These are the activations of a small network on made-up records, seen along a few directions, one row for each record.
Each row is followed by the record's values for the fields GON, FEFA, MEFIG, ZUTUN.
Not every record has every field; a missing one is left out.
The largest differences between rows may come from other fields.
In the rows, 500 means zero.
Random noise pushes rows far along 2 fixed directions. That doesn't count. These rows show it; they differ only by the noise:
[517 495 553 496 515 475 508 492 536 525 458 536 481 458 458 529 473 517
 478 548 523 472 566]
[525 495 540 606 531 459 532 480 407 634 471 494 473 288 260 440 481 418
 460 436 464 426 335]
[565 495 573 543 528 499 526 471 512 584 467 530 505 409 406 483 555 507
 447 537 504 436 518]
[617 496 590 624 546 519 552 446 451 678 479 512 529 310 296 409 645 469
 409 494 467 385 402]

[374 479 350 546 487 399 480 564 438 544 504 410 389 528 440 525 292 468
 545 386 539 500 331] : GON is buvun, FEFA is mipi, MEFIG is fasu, ZUTUN is sirup
[486 552 472 666 492 427 523 556 415 618 455 524 464 353 290 491 461 503
 418 428 416 458 367] : GON is mubir, FEFA is genem, ZUTUN is kuru
[625 497 552 578 520 570 582 486 429 672 559 471 550 453 397 385 670 494
 404 453 461 400 374] : GON is mubir, FEFA is genem, MEFIG is fasu, ZUTUN is sirup
[426 518 481 552 501 463 548 605 480 522 508 442 423 510 497 521 402 512
 506 409 524 500 453] : GON is mubir, FEFA is genem, MEFIG is fot, ZUTUN is fon
[483 540 547 556 519 460 515 505 458 576 426 494 486 387 393 517 502 542
 411 496 532 449 473] : GON is mubir, FEFA is genem, MEFIG is fot, ZUTUN is sirup
[383 490 437 515 499 446 507 579 378 491 529 441 421 374 383 487 303 360
 546 340 468 565 320] : GON is mubir, FEFA is genem, MEFIG is fot, ZUTUN is fon
[673 542 520 632 488 544 579 545 595 715 517 526 567 669 573 466 783 729
 335 577 518 352 618] : GON is mubir, FEFA is genem, MEFIG is fasu, ZUTUN is kuru
[464 565 662 474 499 454 456 399 456 380 375 590 536 214 327 531 484 461
 418 602 429 539 514] : GON is mubir, FEFA is genem, ZUTUN is nak
[653 497 499 630 497 601 524 472 518 666 558 522 565 523 433 395 728 521
 420 515 439 431 445] : GON is buvun, FEFA is mipi, ZUTUN is kuru
[423 499 455 525 483 492 457 473 480 452 515 469 461 458 454 517 386 408
 570 483 483 565 417] : GON is buvun, FEFA is mipi, ZUTUN is guko
[602 540 564 674 493 487 526 471 458 673 495 523 539 316 311 419 656 501
 390 503 449 391 428] : GON is buvun, FEFA is mipi, MEFIG is fot, ZUTUN is kuru
[527 448 420 457 543 586 527 505 523 529 595 446 501 709 680 455 540 473
 553 455 574 512 474] : GON is mubir, FEFA is genem, MEFIG is fot, ZUTUN is fon
[392 473 408 348 462 506 491 586 528 369 579 464 440 698 680 564 303 470
 600 457 545 628 547] : GON is mubir, FEFA is genem, MEFIG is fasu, ZUTUN is fon
[593 469 488 603 527 643 527 423 335 561 596 433 586 320 303 327 667 309
 526 355 368 515 219] : GON is mubir, FEFA is mipi, ZUTUN is fon
[336 508 472 360 481 389 425 509 531 290 387 576 452 500 575 680 238 504
 575 606 536 599 657] : GON is buvun, FEFA is genem, ZUTUN is guko
[395 474 419 396 473 448 499 567 522 442 510 474 405 652 583 569 251 493
 606 491 551 564 511] : GON is buvun, FEFA is mipi, MEFIG is fasu, ZUTUN is sirup
[466 510 487 537 461 442 454 569 572 495 419 512 460 611 607 625 506 680
 468 578 599 477 733] : GON is buvun, FEFA is mipi, MEFIG is fot, ZUTUN is fon
[511 460 427 553 496 580 513 429 389 567 650 397 505 454 461 359 525 305
 568 377 461 538 227] : GON is mubir, FEFA is mipi, MEFIG is fasu, ZUTUN is guko
[548 457 444 563 542 546 556 487 469 626 543 458 515 530 479 437 582 459
 516 444 536 443 393] : GON is buvun, FEFA is mipi, MEFIG is fot, ZUTUN is fon
[335 504 391 427 493 387 464 619 533 440 463 451 372 697 670 614 222 561
 564 490 594 573 594] : GON is mubir, FEFA is mipi, MEFIG is fot, ZUTUN is sirup
[497 442 487 332 518 528 462 477 527 398 555 538 503 556 561 468 378 377
 618 486 448 587 497] : GON is buvun, FEFA is mipi, ZUTUN is zepa
[641 494 601 480 521 656 500 334 474 489 567 522 619 353 389 377 726 375
 472 544 423 518 445] : GON is buvun, FEFA is mipi, ZUTUN is sirup
[543 497 484 570 527 566 506 425 411 557 508 513 538 367 399 407 608 400
 500 445 441 494 348] : GON is mubir, FEFA is genem, ZUTUN is guko
[660 492 600 607 517 613 518 356 395 524 535 514 613 198 246 365 732 352
 486 453 384 458 326] : GON is buvun, FEFA is mipi, ZUTUN is fon
[455 555 522 666 483 360 508 591 456 581 397 511 436 381 390 588 517 652
 389 505 519 416 571] : GON is mubir, FEFA is genem, MEFIG is fot, ZUTUN is fon
[464 510 464 622 497 474 591 580 370 622 592 409 422 421 357 418 444 415
 511 338 461 466 229] : GON is mubir, FEFA is genem, MEFIG is fasu, ZUTUN is fon
[470 455 549 338 476 570 429 379 493 327 491 551 532 443 498 487 427 355
 563 548 439 632 490] : GON is buvun, FEFA is mipi, ZUTUN is nak
[421 504 449 566 504 472 547 599 440 545 533 395 411 506 494 475 372 456
 562 365 505 515 364] : GON is mubir, FEFA is mipi, MEFIG is fot, ZUTUN is fon
[542 539 617 595 530 442 537 525 497 601 439 552 485 344 385 526 592 588
 367 569 499 409 572] : GON is mubir, FEFA is genem, MEFIG is fot, ZUTUN is sirup
[432 487 424 416 513 495 449 475 495 417 500 509 480 550 525 505 355 434
 604 467 503 579 416] : GON is buvun, FEFA is mipi, ZUTUN is zepa
[522 506 488 605 498 465 512 534 538 543 503 466 494 574 529 531 551 613
 448 501 534 415 531] : GON is buvun, FEFA is genem, MEFIG is fasu, ZUTUN is fon
[543 534 535 597 480 461 527 550 453 625 460 460 516 487 451 486 576 615
 392 452 474 404 478] : GON is mubir, FEFA is genem, MEFIG is fasu, ZUTUN is zepa
[637 516 647 534 539 630 516 366 433 452 504 563 651 242 333 419 767 409
 418 549 388 505 487] : GON is mubir, FEFA is genem, ZUTUN is fon
[476 540 470 535 460 428 506 560 501 531 497 520 482 558 481 531 429 563
 461 524 502 469 508] : GON is buvun, FEFA is genem, MEFIG is fasu, ZUTUN is kuru
[486 497 395 556 454 477 522 582 511 596 555 451 448 656 536 484 420 529
 533 447 514 484 434] : GON is buvun, FEFA is mipi, MEFIG is fasu, ZUTUN is kuru
[341 512 493 326 458 423 457 497 454 313 463 524 460 483 474 559 221 414
 612 468 499 587 449] : GON is mubir, FEFA is genem, MEFIG is fasu, ZUTUN is nak
[423 490 484 391 480 478 429 497 577 371 485 525 463 617 613 603 360 504
 562 554 584 566 641] : GON is buvun, FEFA is mipi, MEFIG is fot, ZUTUN is sirup
[500 520 551 498 468 487 527 522 528 429 501 529 513 493 516 566 516 556
 511 522 493 493 563] : GON is mubir, FEFA is genem, MEFIG is fasu, ZUTUN is fon
[472 469 423 511 537 547 519 529 491 518 550 441 471 581 576 467 486 440
 532 426 531 511 449] : GON is mubir, FEFA is genem, MEFIG is fot, ZUTUN is guko
[419 474 426 434 540 482 544 529 483 431 518 489 469 526 498 521 352 414
 594 422 512 540 436] : GON is mubir, FEFA is genem, MEFIG is fot, ZUTUN is fon
[437 539 439 553 505 371 515 598 397 581 484 454 477 500 428 522 395 538
 490 430 488 448 400] : GON is mubir, FEFA is genem, MEFIG is fasu, ZUTUN is zepa
[554 475 446 511 511 596 580 529 511 567 614 422 509 627 586 411 571 468
 527 420 480 496 445] : GON is mubir, FEFA is genem, MEFIG is fasu, ZUTUN is guko
[354 481 336 456 485 373 446 620 604 429 503 456 395 792 709 619 281 608
 527 460 589 526 613] : GON is mubir, FEFA is genem, MEFIG is fot, ZUTUN is sirup
[448 515 416 514 481 450 479 595 534 512 503 447 493 624 586 511 497 596
 481 427 535 482 529] : GON is mubir, FEFA is genem, MEFIG is fot, ZUTUN is zepa
[505 529 512 560 472 435 507 542 543 486 483 560 453 446 448 549 468 536
 469 559 461 503 591] : GON is buvun, FEFA is mipi, ZUTUN is kuru
[566 521 588 463 513 547 509 431 491 515 496 524 565 473 475 473 602 515
 434 595 522 466 509] : GON is buvun, FEFA is genem, MEFIG is fasu, ZUTUN is sirup

Here are new rows. What are their fields?
[427 484 407 432 481 428 468 551 469 512 479 479 449 601 566 535 346 527
 561 475 541 529 484] : GON is buvun, FEFA is mipi, MEFIG is fasu, ZUTUN is zepa
[461 447 408 515 526 566 525 488 445 515 575 453 475 574 538 483 430 366
 573 404 515 557 303] : GON is mubir, FEFA is genem, ZUTUN is fon
[456 491 411 545 515 470 517 557 544 503 511 444 453 659 622 520 443 546
 531 447 533 481 528] : GON is mubir, FEFA is genem, MEFIG is fot, ZUTUN is guko
[673 516 596 607 549 571 574 510 520 710 494 513 587 477 508 408 825 628
 365 528 492 343 556] : GON is mubir, FEFA is genem, MEFIG is fot, ZUTUN is zepa
[550 461 553 364 477 661 444 367 520 295 593 546 604 467 531 475 591 351
 588 554 446 633 564] : GON is buvun, FEFA is mipi, ZUTUN is fon
[543 510 425 638 497 467 518 528 454 601 521 471 471 461 397 454 513 484
 474 443 443 460 402] : GON is buvun, FEFA is mipi, ZUTUN is kuru
[344 461 482 232 433 471 415 469 536 240 478 530 445 611 643 597 188 411
 645 549 533 673 590] : GON is buvun, FEFA is mipi, MEFIG is fasu, ZUTUN is nak
[424 560 496 534 447 373 472 550 519 478 447 541 443 449 472 591 355 552
 484 525 506 507 589] : GON is mubir, FEFA is mipi, MEFIG is fot, ZUTUN is kuru
[495 474 536 445 449 499 465 462 548 443 502 516 511 516 525 489 504 500
 511 535 507 497 527] : GON is buvun, FEFA is mipi, MEFIG is fasu, ZUTUN is nak
[439 456 467 393 464 531 455 413 420 425 552 469 489 500 472 425 357 309
 593 439 482 586 311] : GON is buvun, FEFA is mipi, MEFIG is fasu, ZUTUN is nak
[518 539 641 404 509 491 503 464 586 374 446 576 549 452 538 577 498 548
 439 630 500 520 714] : GON is mubir, FEFA is genem, MEFIG is fot, ZUTUN is sirup
[482 510 438 490 535 487 511 506 461 565 500 443 489 571 540 450 439 501
 565 433 528 483 350] : GON is mubir, FEFA is mipi, MEFIG is fasu, ZUTUN is zepa
[343 540 459 369 498 405 427 582 569 308 409 555 445 642 643 678 262 578
 587 542 551 591 655] : GON is mubir, FEFA is genem, ZUTUN is zepa
[476 556 464 624 473 392 528 616 525 615 437 521 446 526 461 560 453 644
 407 487 515 426 554] : GON is mubir, FEFA is genem, MEFIG is fot, ZUTUN is kuru
[447 541 483 625 485 415 477 559 445 530 390 514 459 424 415 594 498 618
 413 495 496 478 547] : GON is mubir, FEFA is genem, ZUTUN is fon
[520 479 472 490 500 526 468 487 643 479 487 503 505 676 706 560 574 594
 508 627 597 491 702] : GON is buvun, FEFA is mipi, MEFIG is fot, ZUTUN is guko
[470 482 413 592 479 500 477 535 437 555 506 445 462 528 452 493 486 501
 528 434 492 509 405] : GON is buvun, FEFA is mipi, ZUTUN is fon
[553 494 498 586 499 505 518 566 569 600 481 503 504 592 586 556 672 685
 391 561 562 421 621] : GON is mubir, FEFA is genem, MEFIG is fasu, ZUTUN is fon
[461 473 456 638 507 432 531 551 472 622 463 473 448 444 422 488 480 519
 456 409 480 408 399] : GON is mubir, FEFA is genem, MEFIG is fot, ZUTUN is guko
[485 472 422 622 482 499 536 527 353 561 575 425 500 351 290 402 512 378
 499 294 419 470 229] : GON is mubir, FEFA is genem, MEFIG is fasu, ZUTUN is fon
[467 458 366 372 496 628 511 482 527 448 624 436 485 682 654 466 416 387
 661 485 571 617 425] : GON is buvun, FEFA is mipi, MEFIG is fasu, ZUTUN is guko
[504 533 429 505 500 470 521 557 520 540 509 478 523 679 579 502 523 609
 513 465 540 437 499] : GON is mubir, FEFA is genem, MEFIG is fasu, ZUTUN is zepa
[523 513 497 617 472 427 493 546 516 563 434 490 476 488 504 557 582 641
 427 540 548 427 625] : GON is buvun, FEFA is mipi, MEFIG is fot, ZUTUN is fon
